A small network was trained on invented records. Each row is its activation on one of them, seen along a few directions.
After each row come some of the record's fields: Zasi, Keb, Mog, Vagu.
A field that a record lacks is left out.
The largest differences between rows may come from other fields.
In the rows, zero is written as 500.
Strong random noise was added to every row along 18 fixed directions; ignore it. To show where, here is one row again and again, with new noise each time:
409	521	589	470	388	466	591	373	446	484	356	513	398	486	344	538	684	598	262	429	446	602	404	592	600	285	193	698	496	511	613	392	302	500	426	624	415
597	642	441	454	413	657	628	659	704	497	621	577	565	401	476	628	312	481	456	585	608	449	486	446	426	544	530	381	354	261	455	419	513	480	602	413	508
563	402	542	418	425	251	387	402	559	511	423	544	671	497	595	587	414	449	349	420	516	499	473	637	529	569	627	313	330	478	667	495	431	581	581	497	316
567	456	508	445	656	486	455	458	526	568	556	453	555	661	695	475	543	696	514	514	486	426	448	485	473	556	520	505	631	496	482	644	394	383	338	586	493
645	628	439	412	549	503	502	562	478	600	497	619	366	516	476	355	647	567	642	520	418	557	555	596	500	476	313	676	533	527	520	646	518	542	492	535	623
482	489	489	565	421	496	598	364	348	520	578	624	608	435	395	500	526	326	482	395	499	467	476	453	569	284	601	616	481	568	478	357	677	660	565	575	468
420	380	743	551	600	637	454	364	381	510	343	395	411	600	498	583	345	637	411	435	603	435	453	374	540	414	538	394	489	542	490	531	428	583	356	498	441
312	709	653	564	540	513	503	486	453	306	471	361	521	431	564	658	427	428	631	611	404	501	468	465	424	298	521	413	663	578	393	369	727	476	443	651	710
578	304	276	443	385	405	399	431	308	543	619	456	427	343	567	555	591	404	503	395	487	708	336	668	525	510	652	452	399	489	557	671	562	653	538	469	518
450	535	761	289	544	488	488	604	400	603	265	483	604	303	416	286	590	321	649	559	368	717	564	530	478	422	557	436	519	534	731	463	616	724	665	333	625
533	554	504	420	477	768	600	635	532	647	427	280	368	471	420	563	486	697	566	550	533	720	349	323	478	474	563	442	550	378	509	541	406	381	487	457	610
603	533	413	484	279	464	601	412	504	490	633	581	400	522	324	632	574	440	402	489	495	546	475	493	548	466	484	615	329	392	610	605	456	456	513	540	524
543	503	456	531	551	695	522	483	485	591	526	574	533	323	439	393	481	413	610	411	522	518	471	443	563	417	496	631	555	487	334	349	557	575	587	415	426
633	538	553	640	649	597	458	462	454	543	612	583	396	539	598	375	593	425	688	814	399	390	655	369	425	634	530	472	360	375	391	748	351	158	352	277	729
610	464	609	442	583	570	254	411	717	549	502	271	428	444	732	554	495	554	495	525	471	501	641	541	480	665	461	540	602	359	499	619	333	327	483	405	398
453	644	514	657	517	622	481	487	492	432	500	479	428	456	339	626	399	289	570	635	542	530	549	508	492	515	494	415	347	515	263	503	485	286	464	491	558
569	373	618	517	714	676	510	379	437	704	449	463	684	505	656	334	437	557	460	356	590	494	391	343	477	483	680	428	511	492	468	408	399	576	494	346	347
546	427	423	673	434	426	501	310	454	245	341	682	259	426	599	355	545	692	418	376	426	396	297	395	583	449	282	518	421	398	552	411	438	499	500	236	515
569	534	424	495	288	340	552	414	493	372	551	508	375	501	473	634	583	480	462	506	448	553	383	511	517	473	577	469	410	335	663	633	507	482	481	463	657
439	326	505	269	385	359	393	462	633	362	650	577	581	342	539	657	515	581	516	525	341	454	399	598	612	523	358	617	620	414	577	494	390	484	448	620	360

596	735	510	480	541	527	472	473	673	506	354	397	398	572	444	478	479	474	328	371	578	713	494	686	413	635	278	471	322	543	538	528	359	404	592	464	388 | Mog=d1 Vagu=u1
559	461	613	535	596	564	357	411	432	552	516	602	358	407	553	421	540	447	534	576	445	452	664	575	497	539	303	590	377	494	466	584	373	524	436	371	495 | Zasi=e1 Keb=s2 Mog=d2 Vagu=u2
447	564	632	436	561	531	557	601	534	468	483	556	527	556	520	510	413	691	681	675	424	456	446	368	456	457	478	414	529	563	537	489	487	436	441	580	639 | Zasi=e1 Keb=s1 Mog=d1 Vagu=u1
398	470	452	422	526	447	455	636	481	413	349	574	476	446	479	455	435	696	642	541	387	564	389	500	535	493	324	437	541	684	498	415	560	486	550	591	500 | Zasi=e2 Keb=s1 Mog=d1 Vagu=u1
616	599	482	436	507	387	611	520	470	688	635	673	729	553	632	361	609	468	468	497	421	410	625	521	435	385	562	616	526	552	597	450	637	630	568	641	501 | Mog=d1 Vagu=u2
541	501	741	597	592	616	460	406	513	690	433	445	548	517	573	484	483	453	629	589	529	288	752	339	581	348	711	588	690	399	418	439	523	520	449	481	535 | Zasi=e1 Keb=s1 Mog=d1 Vagu=u2
481	671	374	566	588	502	550	654	562	315	481	575	429	595	648	326	528	599	421	585	495	314	621	556	406	535	254	505	605	540	432	495	752	405	532	515	614 | Mog=d1 Vagu=u1
370	371	546	429	499	441	579	468	246	618	468	459	639	532	403	603	554	542	614	506	441	670	232	438	557	334	721	384	548	600	531	504	448	578	343	641	569 | Zasi=e2 Keb=s1 Mog=d2 Vagu=u2
463	701	298	683	433	448	592	546	615	227	477	454	358	366	640	435	751	461	469	583	431	448	409	537	461	459	354	578	707	210	385	352	517	298	460	296	740 | Zasi=e1 Keb=s2 Mog=d1 Vagu=u2
515	477	469	527	620	704	535	546	463	505	557	584	473	403	499	391	416	479	659	484	551	464	427	438	506	507	512	494	524	469	328	476	556	563	483	375	550 | Mog=d2 Vagu=u2
531	451	548	499	561	633	589	332	603	470	843	689	693	592	454	603	370	433	486	422	585	198	511	359	542	499	529	692	558	407	339	460	458	534	359	573	327 | Zasi=e1 Keb=s1 Mog=d2 Vagu=u2
265	523	588	453	589	475	564	590	412	171	453	604	432	523	369	511	408	532	616	545	493	416	332	512	504	484	342	416	604	579	439	543	596	602	338	525	681 | Zasi=e1 Keb=s1 Mog=d1 Vagu=u2
513	418	641	439	445	549	478	405	484	630	580	445	396	473	495	510	681	552	548	572	379	481	647	456	591	388	455	786	650	452	578	595	398	466	396	586	528 | Mog=d1 Vagu=u1
310	651	543	591	566	418	509	460	362	366	310	321	419	514	404	428	671	317	594	483	452	647	442	630	534	370	526	503	711	631	419	505	652	465	425	550	698 | Mog=d1 Vagu=u1
406	464	610	423	592	447	449	565	427	492	380	695	520	404	593	541	324	656	470	529	491	448	389	700	507	386	287	324	383	583	445	390	401	717	397	593	419 | Mog=d1 Vagu=u2
549	524	395	470	446	570	504	656	591	492	554	548	399	376	613	476	498	610	387	515	547	415	644	612	458	468	242	628	514	441	503	422	572	615	613	506	466 | Zasi=e1 Keb=s1 Mog=d1 Vagu=u2
437	422	418	573	487	499	481	452	456	424	614	543	576	426	576	546	482	542	476	542	411	522	426	467	467	465	395	489	401	626	453	362	461	352	536	589	414 | Zasi=e2 Keb=s1 Mog=d2 Vagu=u2
511	488	603	333	518	370	479	574	658	539	421	559	687	360	457	260	671	241	611	520	442	471	643	635	600	570	610	596	700	319	608	486	516	581	605	284	499 | Mog=d1 Vagu=u1
487	453	395	425	442	533	508	704	407	570	537	345	378	644	536	560	523	692	423	589	549	520	637	498	429	488	495	513	572	622	620	682	714	545	529	713	617 | Zasi=e1 Keb=s2 Mog=d1 Vagu=u1
428	456	388	499	333	365	602	509	662	269	559	454	575	642	446	616	519	489	238	543	566	420	441	499	524	627	541	414	466	380	608	531	487	234	505	533	454 | Mog=d1 Vagu=u2
627	552	501	358	446	412	573	583	615	511	405	642	521	437	565	424	504	619	487	461	545	491	401	598	517	484	479	429	473	283	681	462	456	720	562	348	572 | Zasi=e1 Keb=s1 Mog=d2 Vagu=u2
465	473	420	420	566	636	708	512	555	335	690	518	694	504	508	442	418	472	389	327	620	498	195	366	399	588	573	438	530	381	515	416	562	616	528	338	456 | Zasi=e1 Keb=s2 Mog=d1 Vagu=u1
408	317	622	597	475	425	552	385	274	413	649	692	542	380	528	555	504	313	456	633	466	340	452	483	485	437	627	386	311	339	504	533	379	642	315	312	591 | Zasi=e1 Keb=s2 Mog=d2 Vagu=u1
480	688	452	553	552	329	542	431	495	292	506	514	508	581	427	411	631	376	730	542	331	603	329	426	445	613	544	465	557	546	481	598	489	255	415	430	728 | Zasi=e1 Keb=s1 Mog=d2 Vagu=u2
306	411	495	396	586	358	574	527	593	283	558	618	819	644	247	351	677	303	478	601	434	429	448	501	567	735	440	583	602	556	482	519	371	160	417	496	389 | Zasi=e1 Keb=s1 Mog=d1 Vagu=u1
469	378	292	346	422	447	512	607	464	496	579	634	499	444	333	448	548	523	575	447	444	581	380	603	626	544	410	610	559	603	477	549	555	525	531	629	409 | Mog=d1 Vagu=u1
653	531	453	555	490	464	467	395	647	569	466	382	565	706	606	505	389	604	428	378	546	486	530	348	483	629	684	413	450	572	572	503	547	316	623	549	363 | Mog=d2 Vagu=u1
660	589	441	692	418	519	636	219	414	550	529	449	285	717	291	497	660	430	522	337	563	601	402	325	564	467	679	659	406	423	538	678	376	402	419	407	628 | Zasi=e1 Keb=s1 Mog=d1 Vagu=u1
641	553	398	508	417	667	521	390	468	622	834	329	508	545	486	563	501	366	547	411	462	645	634	298	398	507	676	692	454	681	548	594	783	423	688	672	498 | Mog=d1 Vagu=u1
526	580	600	358	672	507	435	533	562	471	486	497	575	473	568	439	493	397	547	496	520	551	495	659	414	618	425	433	501	447	511	595	442	595	473	399	513 | Zasi=e1 Keb=s1 Mog=d1 Vagu=u2
499	610	525	499	547	406	532	321	547	276	606	685	603	588	382	436	446	357	589	347	436	414	404	398	504	575	460	593	503	604	484	468	597	496	514	496	446 | Zasi=e1 Keb=s1 Mog=d1 Vagu=u2
691	665	440	435	579	587	503	681	648	719	491	441	430	499	565	394	577	494	611	516	604	535	649	662	453	565	545	567	611	330	445	646	497	577	518	432	621 | Mog=d2 Vagu=u1
451	475	377	585	557	562	520	650	260	458	347	539	407	442	475	262	562	499	662	549	472	537	491	431	488	443	526	408	538	611	473	510	784	599	589	343	726 | Zasi=e2 Keb=s1 Mog=d2 Vagu=u2
410	499	507	428	644	625	469	571	470	406	463	403	453	444	484	376	486	386	541	408	584	538	480	611	487	559	467	484	680	507	404	577	666	636	480	406	543 | Mog=d2 Vagu=u2
508	663	376	463	461	309	446	646	681	484	408	360	525	449	615	648	516	519	594	637	470	674	356	751	467	586	598	249	514	376	438	526	354	283	457	550	618 | Mog=d1 Vagu=u1

Which values does each new row have?
536	404	612	513	466	490	469	309	567	440	578	462	498	539	468	506	513	328	438	359	607	372	599	465	564	535	660	628	584	361	575	582	529	621	493	370	452 | Zasi=e1 Keb=s1 Mog=d1 Vagu=u2
658	494	326	477	466	503	434	545	439	562	496	533	353	503	422	376	549	454	587	421	508	639	575	518	496	636	485	552	388	600	575	658	627	569	677	402	519 | Zasi=e1 Keb=s1 Mog=d1 Vagu=u1
635	575	499	460	457	499	490	521	556	739	448	421	524	495	526	534	466	558	589	420	493	607	498	466	521	442	684	498	552	487	520	471	496	566	569	564	472 | Mog=d1 Vagu=u2
268	317	599	587	539	431	514	426	283	447	452	458	641	356	569	409	645	408	449	625	350	545	376	418	501	417	583	412	530	538	495	366	384	364	398	412	523 | Zasi=e1 Keb=s2 Mog=d1 Vagu=u2
475	504	650	352	372	449	491	434	670	366	732	512	655	411	608	732	348	472	480	529	412	388	510	434	459	475	556	496	520	390	628	432	571	558	535	586	447 | Mog=d1 Vagu=u2
477	474	325	480	367	433	576	660	527	305	479	617	522	373	415	536	413	383	435	490	611	504	362	571	485	593	579	282	345	314	538	451	612	647	634	284	551 | Zasi=e1 Keb=s1 Mog=d1 Vagu=u1
352	401	474	399	521	393	695	590	290	367	484	837	584	512	335	278	663	573	539	522	443	404	323	527	592	365	322	587	585	559	565	469	559	698	397	506	616 | Zasi=e1 Keb=s1 Mog=d2 Vagu=u2
375	512	517	476	627	381	399	621	479	511	469	363	670	479	674	485	578	328	490	596	535	442	651	787	456	490	598	418	734	532	391	515	640	541	447	614	564 | Mog=d2 Vagu=u2
459	599	439	408	532	599	629	590	498	487	531	492	548	575	306	420	522	500	533	517	450	668	397	421	463	563	405	510	466	648	497	511	533	308	546	584	510 | Mog=d2 Vagu=u2
510	449	357	525	642	535	502	707	319	480	474	726	489	622	464	331	349	548	596	607	557	395	543	504	464	619	459	278	310	730	387	635	724	513	525	507	569 | Mog=d2 Vagu=u2
351	500	635	443	494	555	642	640	551	401	399	313	628	561	479	560	422	471	396	610	631	478	447	411	428	526	733	242	572	358	600	487	572	462	475	412	621 | Zasi=e1 Keb=s1 Mog=d2 Vagu=u2
518	640	659	333	541	497	506	583	621	660	516	466	672	559	507	538	496	482	384	633	449	591	689	621	388	521	353	499	374	617	620	470	409	391	570	707	405 | Mog=d2 Vagu=u2
680	804	228	675	557	597	490	481	602	496	666	526	391	575	506	630	352	416	404	318	716	535	526	719	384	562	337	551	323	601	216	500	546	512	559	645	396 | Zasi=e1 Keb=s1 Mog=d1 Vagu=u1
402	576	510	456	502	550	482	533	579	414	507	359	452	480	335	687	410	422	566	509	545	661	365	618	516	575	482	416	502	510	366	552	386	376	409	596	492 | Mog=d2 Vagu=u1
495	659	477	514	382	381	597	489	544	461	513	479	397	571	424	587	665	425	351	568	515	551	547	705	494	430	400	573	452	410	569	590	420	419	418	612	614 | Mog=d1 Vagu=u1
443	373	428	600	484	585	478	555	336	429	520	592	415	487	572	566	300	679	422	632	470	459	448	379	434	500	366	302	214	678	451	447	535	406	517	535	461 | Zasi=e1 Keb=s2 Mog=d1 Vagu=u2
415	419	564	447	346	461	439	540	626	410	461	469	557	354	533	609	393	482	461	556	460	413	590	473	581	470	536	456	573	412	550	345	599	499	610	511	411 | Mog=d2 Vagu=u2
